These are the activations of a small network on made-up records, seen along a few directions, one row for each record.
Here are examples, each followed by its value of one field, S.
The largest differences between rows may come from other fields.
Random noise pushes rows far along 12 fixed directions. That doesn't count. These rows show it; they differ only by the noise:
[ -37 -201  298 -440  138  -97   10  181  141  179  260  -56  471 -323
   -5  341  305   36  380 -128  -23 -153 -218   36 -208 -293   22]
[ -17  404 -402   49  263 -164  143  122  276 -299  152  -87   50  -70
  149  400 -187   24 -313 -331  165  383  245 -437  365   85  226]
[ -96  160  -80  187  -95  301   62 -565  242  284  -56  -72   22   48
 -126 -128    3  -89  -88  262 -276  220  146  359  -61  126  344]
[-165  -65 -205 -263  262  388  195  -14  183 -137  252 -103  271 -385
  149  332   83  167   96  -71  106   80   55   -1 -108  206   -5]
[-254  347 -352  530  301  -46   31  110 -357  148 -332  194 -284  494
  145 -441  343 -339  362 -254  -77  -51  236   -3  -62  156 -211]
[ -26  264   68  213  295  191  105  191  -11  247 -351   52   10  314
   71  230  513 -360  495 -249  294    5  353   74  -31  264   10]
[-267  181 -204 -146  190  139  -45 -284  509  412   84 -176  146 -302
   83 -298  204  240  316  -64 -424  238   39  113  184 -336  262]
[-282  -14 -277 -216   97  377  -53  -59  200   48   55 -275   31 -190
  273   47   85  150 -303   95  -15  -68  375  106    9  525 -109]
[ 354  171  137 -379 -114 -300   55  250  107 -445   61  161   76  -72
 -119  353 -604 -362  -23   98  162   73  341 -261  114 -151  258]
[ 145  290  200  211    6 -544   29   25 -149  -38  139   33  142  307
 -181  252  114 -320 -330 -213   28   65 -191 -145 -141 -187  214]
[ -58 -482  141   94  -84  347 -204  -29   22  485 -171  -38   71  -90
 -155  348  375  362 -104   10  134 -296 -394  289  191  228 -346]
[ 130 -346  240 -227 -171  -43 -143  -92    2   39   86  172  112 -358
 -345 -176 -106  347  290    4 -211 -146 -689   30   11 -849 -102]
[ 216 -243  -89  200   93  598   -9  -99 -337  -85  -90  378 -265 -117
 -455  -56  -32  310  -36   64  255 -160 -710  245  187  101 -465]
[-324  353 -778 -130  -49 -243   50  -26   99 -146   86    9   77 -395
  525 -162  117  320 -578  -45 -431   79  306 -213  220 -329 -346]

[  18   -5 -117  -49  -44  236  382 -230  234  -40  148   40  260 -194
   28  404 -252 -132  237  183  -76  267  283  121  -81  148  336]
s7
[ 121  267 -214  -99  192  693  315 -354  363 -150   99   11   80 -525
  -76 -110   32  314  -21  -12  -55  351  -93  176  166  -48  163]
s13
[-154 -521  278   -3 -342 -372 -292  145    3   78 -168 -261  -51  322
   57   14 -339 -131  129  -18  -65 -246  247 -133 -107   73  135]
s8
[-327 -311  234  268 -153 -327 -424  -65 -186  533   85 -266  -28  267
   34 -342  383  147 -385   42 -263 -391 -456  199 -194   94 -206]
s12
[ 209   64 -132  -85  185  653  219  268 -124 -561 -358  111 -247  -69
   99  323   84   56  171 -191  754   38  304 -139   73  251 -330]
s8
[ 180  158  366 -337  203 -296 -185   22   20  548  430   66  190  -22
 -298 -133  173 -273  -32  226 -234 -126 -336  435    3   91  109]
s16
[  60  103 -506  258 -216  352  520 -514  250   50  -69  232  364 -423
   92  555   33  301 -123  137 -233  526   56  161  198 -236  146]
s6
[ 286  624  303 -174  -52  -50  -84 -156   93  168  -75  -58 -129  165
  -78 -279  332 -271 -382  231 -102   24  211  292  -15  -70  126]
s9
[ 100   65   17 -388   70 -289  189   57   18  276  399  389  492 -359
  -13  441  202 -261  131  355 -201  -14  -81  272  -53 -102  -56]
s10
[ -34  -20 -436  265  163 -361   82  179 -156   12  266  190    8   27
   54  288 -227   80 -355  -54 -177   51 -214 -150  414  322 -167]
s9
[ 131  168 -239  671  110   86  299  -59  147  403 -376  311  148   79
  -48  861  610  156    9 -333  346  375 -244  -35  529  -80  -28]
s4
[ 319   95  349 -122  306  883  360 -318  -45 -243  101  128  -26  -26
 -432   42   26 -281  585  129  384  174 -178  422 -443  293  292]
s3
[-135 -650  207 -199 -473 -138 -451  -44 -112  110  -47    0 -169  -49
  -49   64 -148   76 -293  519   72 -326  -90  158 -100   -4 -347]
s11
[ 231  590 -151 -480 -132 -329   13  108  236 -238 -254  244   -9 -261
  181 -330 -132 -196  161  161 -219  218  583 -173  249 -846   82]
s15
[  -2  228  -34   62  359  263  281 -281  346 -151  349 -112  161 -211
 -181   46  -62  -14  155 -196  -20  463 -148    6  -51   16  495]
s2
[  85   79  270 -124 -148 -357  -98   11  190   84  101  -60   41  152
  -51  233 -118 -312 -122  213   80   76  212   14  -18  171  305]
s14
[-167 -172  114 -363  -49  348  171 -256   -1 -335  200  -46   51  -63
   71 -285 -440 -378  470  504  -92    8  457  186 -752  242  290]
s14
[ 355  164  332 -390 -265  260 -112   98   15 -518 -491  -44 -356  -47
  -89 -596 -371   29  271  -42  185 -140  368 -238  -31 -590   22]
s13
[-515 -209 -272   61  149  366  -37 -285  343   22  170 -512   39 -253
  310 -174  249  465 -159 -217 -139  207   -3  -23 -113   97   65]
s8
[ 318  372  -12 -458  299 -131 -437  664  211 -140 -128   49 -484 -127
  -74 -330 -236  190  -22 -231  290 -109  108 -330  812 -142 -262]
s2
[ 228  301   61 -225  199   81  182   51  124 -275  236   82   89 -325
 -131 -160   -5   40   43 -168  -26  123 -197 -100   57 -338   96]
s5
[ -38  304  -69  133  531  134    4  -94  -81   78  344 -168  -91   42
 -133 -241  361  194 -400 -313  115  105 -572  -28   44  230    8]
s12
[  35 -159 -154  463 -140 -332  179 -133 -144   75   27  348  203   33
 -119  519  -48  -28   51  -48   18  252 -343  -32  109 -231   57]
s6
[ -88  101 -118   -9   95   72  131 -114  -47   -7  153  200  111 -168
   68  138  271  -69  121  116   73  129  -59   63 -168 -127  -94]
s10
[-142  120  128 -371  189 -565 -198  197  210  498  403 -256  332   89
  165  -38  -30 -403 -202  161 -460 -199  312  196   27  594  317]
s1
[-196 -371   80 -119   60  351  217 -107  256 -395  218 -302  193 -197
  148  326 -302   16  288  -67  130  180  197 -174 -315  239  326]
s9
[-211 -150 -372  110   22  265  169 -494  512  308  120  224   -7  -63
  -53  293 -649 -403  580  698 -189  558  517  381  180  538  605]
s11
[-112  427  -43 -239  173  114   84 -219  108  -69  232 -354  123 -213
  153 -539  419  281 -292 -281 -273   25  -95   -1 -271 -250   86]
s13
[  31  203   35 -403  370 -179  -17  189  419  287  379 -168  380 -362
   83  457  302  118  -49 -175   95  254  -58  -33  326   39  214]
s6
[  30  536 -107  157  -77 -607  305  263 -393   -7 -154  218  298  126
  318   90  776 -215  -54 -378 -238 -105  153 -148 -295 -612 -329]
s2
[ 380 -123  377 -189 -249  319 -110 -127  157   55 -250  203 -128 -234
 -340   93  -84  161  159  246  289   26 -263  131  243 -423   -2]
s12
[ 498  537  121  -29  -29 -118  -66  366 -139 -117 -286  129 -381  384
 -197 -223 -250 -359 -309  -16  152 -143  375  -85  389  331  -36]
s5
[ -98 -104  -67  231 -284  312  142 -518  109 -273  -35  -94 -172   91
 -106 -234 -583  -34  131  187 -130  265  187    3 -254  -96  418]
s7
[ 432 -483  649  -47 -306 -156 -292  351 -272  326 -247  202  -61  382
 -395  674 -126 -409 -290  378  465 -540  -15  263  215  706 -226]
s10
[ 479  598  212  188 -193  271  -96  -76  -69 -246 -623  -15 -460  391
 -149 -169   72 -229 -514    5  430   77  362  -41  188   28   29]
s1
[ 321  705   14   33  289  161  145  151 -105 -301 -177   53 -186  318
    1   48   89 -489 -225 -107  421  153  440  -79   13  424  140]
s1
[-122 -275 -314  690  148  238  322  258 -279 -327 -362  189  -79  155
  192  412   85   75  514 -584  396   86  -18 -372   60   46 -281]
s16
[  99  -81   52  228 -509 -312  -29  -21 -174 -151 -303  114   -4  -37
   21  135   82  241 -288 -103   25  -81 -110 -295   51 -740 -252]
s5
[-220  103 -186  151   72 -134   51  130 -253 -379  -10   25 -137  252
  225 -145  -89 -307   -9   45  139  -27  315 -174 -291  247 -105]
s14
[-163  172 -448  581  238 -411   42  224 -346 -413  -29    1 -272  462
  138    8 -224  -75 -320 -442  229  219   58 -577   85  208  -59]
s15
[ 158  421  422 -217   -8  172  -85 -252  452  -86  -43 -468  -46    7
  -51  113  275   26 -259 -117  341  343  233  -78 -117 -284  422]
s3
[-242 -242  -83  176 -224  166 -133  -66  -78   55 -399  -32 -229   -3
  200 -417  214  155  200  -27 -183 -176  126   65  -68 -288 -357]
s3
[ -49 -201 -262 -175  187 -150  121  461  -51 -256   91   61  127 -300
  205  105 -233  300  479 -431  -30  -33  -68 -471  207 -355 -222]
s16
[ 260  231  156 -578 -379  125 -129  120  -32 -150 -256   49  -50 -233
  185  -26  242 -108 -470  379  109 -309  482  154  -36 -254 -404]
s7
[ 108   99 -106   36   54  554   41  -47   61 -294 -275   10 -283  -78
  -38   -5   18  208  -35  -34  464  156   80 -101  121   72  -98]
s4
[ -69    6  -53 -176  624  377 -173  167  208   63  148  -80 -381   56
 -209 -499 -357 -129  729   75   89  123   36   87  270  491  233]
s11
[  72  221  -13  644 -426 -160  133 -388  -81  -77 -360   58 -118  326
  -59  -34  104 -135 -560   13 -105  215   46   -2  -92 -242  154]
s4
[-113   -9 -203  329  242  310  279  -40 -122 -425  -75  -36   54    2
  102  230  243  230  169 -462  378  257 -204 -316 -209 -173  -42]
s15

Which value of S does each new row have?
[-244  311 -310  -22  582  195   12    2  189  284  391 -166   39 -135
  150 -122  462  219 -150 -158  -67  102 -147  116  162  453  -61]
s10
[-222   70 -149  -19  265   54 -104  -16  244 -275  309 -500 -130   93
   91 -105 -314  104 -284 -295  105  183  124 -377   40  318  343]
s7
[-212  -34 -146  273  -28 -249   59   23 -420 -140  125   -4   79  193
  202  169  326  -91 -504  -83  -20 -189 -109    4 -361  149 -325]
s3
[-230  224   66   31  227  -45  189 -101    6  -95  183 -262  243  -18
  189 -145  541   11  282 -434  -63  125 -110 -188 -486 -543  162]
s7
[ 112  120  141  115 -328  173 -270 -107  113   94 -469 -176 -470  463
  -81 -386 -330 -299 -157  238  -10 -112  599  127  204  373  192]
s7
[ 198  133  -26  -42 -168  149   32 -529  154 -131  118  162 -210 -220
 -408 -677 -484  218  117  164 -410  253 -409   99  127 -769  306]
s7
[ 361  180  185 -177 -188  185  115  -92 -143 -564  150  -36  -15  -95
 -125  272 -112   23 -712   80  406   74 -115   12 -237  118  -18]
s6
[-370 -151 -346  361   53 -254  187 -289  -25  -85  415 -152  245  -36
  182  239   -2  221 -305 -139 -243  203 -283 -162 -180   36   83]
s9
[  27   53  524 -138 -320 -216 -144 -112  -88  -37  106 -503  126  274
   25   17  214 -177 -660  -24   41 -229  128   69 -528  178  155]
s16
[  28 -492  254  -51  -67   48  -56  114 -103  -80   74 -161  150 -243
 -142  -66  -38  563  184 -346  -70 -246 -634 -203  -88 -464 -127]
s13
[   9 -296   53  305 -159  -45  220 -148 -107   14   16  177  267  -47
 -121  517   84   79   20   24   95   66 -359   47 -151 -121   34]
s4
[ 201  435 -132  244  138  -60   -1   -6  -10  308 -132  242 -186  320
 -125  125  130 -342 -268  136   19   88  105  230  462  471    0]
s9
[  34   12  220   48  298 -766 -338  387   89  408  320 -171  133  219
 -141   82   30    0 -208 -416 -142 -111 -488 -233  417   68  190]
s1
[  93  109  -87  118 -368  376  226  -22  131 -267 -587  100  -59   82
  301  414 -156 -309  115  282  347  105  881  -10  -10  222   28]
s12
[-280  142 -104 -447  421  292  267 -164  -91    9  744 -157  357 -290
  128 -349  218  -97  -40  126 -380 -160  -84  364 -622  529   75]
s5
[  27 -399  392  -26  285 -595 -258  568  -58  335   78   22  145  261
 -195  311   16 -125  512 -394  189 -205 -364 -232  204   28   64]
s15
